Small tables with named rows and columns. After each table, cells are looked up by row and column.

Detovu:
	Nanu	Vefa
Lud	1905	3059
Kopo	1521	4850
Teso	5250	4479
Didob	3678	4657
Zad	4442	2491
Deri	756	428
Fofelu	2887	2372
Saruka	9010	936
Loz	767	4613
Gom	2665	5635
Gat	3494	3467

Nanu of Teso: 5250
Vefa of Gat: 3467
Nanu of Lud: 1905
Nanu of Gat: 3494
Vefa of Lud: 3059
Vefa of Loz: 4613
Nanu of Didob: 3678
Vefa of Gom: 5635

Liso.csv
,Vif,Melimu,Vuf,Zug,Mivakun,Zuz,Viga,Mupumum
Sisani,-35.63,-25.23,-47.71,49.86,-24.81,69.40,-26.91,-29.63
Gekolif,-15.62,-28.85,-14.43,8.43,-25.57,52.43,-26.47,-27.39
Sime,-0.19,-1.63,-4.94,-31.71,-25.21,-1.54,-25.40,-4.68
Demino,24.96,-38.27,70.38,-80.89,-24.44,-60.61,-22.05,-25.13
Rig,-38.04,-12.00,-53.85,49.65,-23.51,30.02,-25.60,-21.21
Saluba,-13.99,-49.77,5.63,8.43,-25.23,47.87,-25.55,-41.95
Vodepu,23.17,-45.63,64.61,-72.57,-25.79,-13.71,-23.80,-30.35
Zuto,-38.08,18.84,-81.09,45.13,-24.32,41.15,-27.18,0.89

Zug of Saluba is 8.43
Vif of Demino is 24.96
Mupumum of Demino is -25.13
Vuf of Demino is 70.38
Zug of Vodepu is -72.57
Vuf of Saluba is 5.63
Mivakun of Sisani is -24.81
Mupumum of Vodepu is -30.35
Viga of Zuto is -27.18
Vuf of Vodepu is 64.61
Viga of Demino is -22.05
Zuz of Sisani is 69.40
Vif of Saluba is -13.99
Row with the largest Vuf: Demino

Kuri:
        Nulak  Numimit   Nam  Zomo
Lanir    4631     2079  8733  4609
Takug    4922     7446  8839  6284
Meguli   5019     6195  9514  8723

Lanir, Nulak => 4631
Meguli, Nulak => 5019
Takug, Numimit => 7446
Meguli, Nam => 9514
Lanir, Numimit => 2079
Lanir, Zomo => 4609
Lanir, Nam => 8733
Takug, Nam => 8839
Meguli, Numimit => 6195
Takug, Nulak => 4922

Beb
columns: Bamef, Tup, Zububu
Nutune: [105, 106, 104]
Pud: [96, 128, 34]
Vumutin: [72, 140, 50]
Lupeni: [131, 132, 77]
Fogu: [153, 126, 55]
Senu: [46, 46, 71]
Kopepi: [53, 91, 77]
Nuv: [60, 104, 1]
Pofana: [230, 143, 10]

Tup of Nutune: 106
Bamef of Kopepi: 53
Tup of Vumutin: 140
Bamef of Nuv: 60
Tup of Nuv: 104
Tup of Lupeni: 132
Zububu of Pofana: 10
Bamef of Pud: 96
Zububu of Pud: 34

Table Rusup
,Pof,Peme
Bevuv,-81.230,54.418
Gud,-82.482,55.228
Kuvabu,-83.159,54.190
Kiv,-84.917,57.165

Peme of Kiv is 57.165
Peme of Gud is 55.228
Pof of Gud is -82.482
Peme of Kuvabu is 54.190
Pof of Kiv is -84.917
Pof of Bevuv is -81.230
Peme of Bevuv is 54.418
Pof of Kuvabu is -83.159

Table Zuti
         Vubulok   Tiz  Dipe  Novek  Pevuzig   Kig  Lebuse   Ven
Dol         56.7  50.3  52.4   71.9     53.0  55.9    49.4  53.1
Gonunug     41.6  63.6  52.5   41.0     84.5  69.2    49.4  56.6
Midu        43.7  61.5  52.5   42.8     80.3  67.8    49.4  55.8
Ler         60.8  50.3  53.6   56.8     47.1  55.0    49.4  53.8
Pugiroz     45.8  55.7  51.6   22.9     76.6  70.9    49.3  51.2
Febe        61.3  52.8  54.7   41.6     48.0  56.2    49.4  55.3
Zele        69.1  64.3  60.2   36.1     38.0  47.4    49.5  66.8
Tunu        48.9  46.6  49.4   56.9     66.5  65.7    49.3  46.7
Pib         76.4  61.9  61.1   68.2     22.6  37.1    49.5  69.0
Kogak       66.1  61.9  58.9   24.5     43.5  52.4    49.4  63.4
Vog         69.1  71.6  62.0   55.9     38.5  42.1    49.6  73.4
Mig         44.1  53.1  50.3   33.1     78.1  71.5    49.3  48.9

Tiz of Tunu = 46.6
Pevuzig of Midu = 80.3
Pevuzig of Dol = 53.0
Tiz of Febe = 52.8
Kig of Mig = 71.5
Ven of Ler = 53.8
Vubulok of Mig = 44.1
Vubulok of Zele = 69.1
Kig of Vog = 42.1
Tiz of Pib = 61.9

Table Nar
,Lun,Zovegum,Vug,Vekabuk,Rozipe,Gupib,Perov
Zar,140,117,134,158,138,166,178
Niseres,112,142,116,246,197,162,61
Sib,126,131,124,200,167,160,114
Rifa,144,105,102,162,159,128,90
Lado,132,126,116,140,144,119,95
Kitoda,119,137,120,213,177,156,88

What is the Vug of Kitoda in Nar?
120
What is the Rozipe of Rifa in Nar?
159
What is the Zovegum of Rifa in Nar?
105
What is the Vekabuk of Kitoda in Nar?
213
What is the Gupib of Sib in Nar?
160
What is the Rozipe of Sib in Nar?
167
What is the Perov of Zar in Nar?
178
What is the Zovegum of Kitoda in Nar?
137
What is the Lun of Sib in Nar?
126
What is the Vekabuk of Sib in Nar?
200
What is the Perov of Rifa in Nar?
90
What is the Vekabuk of Niseres in Nar?
246
What is the Rozipe of Lado in Nar?
144
What is the Perov of Niseres in Nar?
61
What is the Perov of Sib in Nar?
114
What is the Zovegum of Lado in Nar?
126
What is the Perov of Kitoda in Nar?
88
What is the Lun of Kitoda in Nar?
119
What is the Vug of Zar in Nar?
134
What is the Lun of Rifa in Nar?
144
Which row has the largest Lun? Rifa

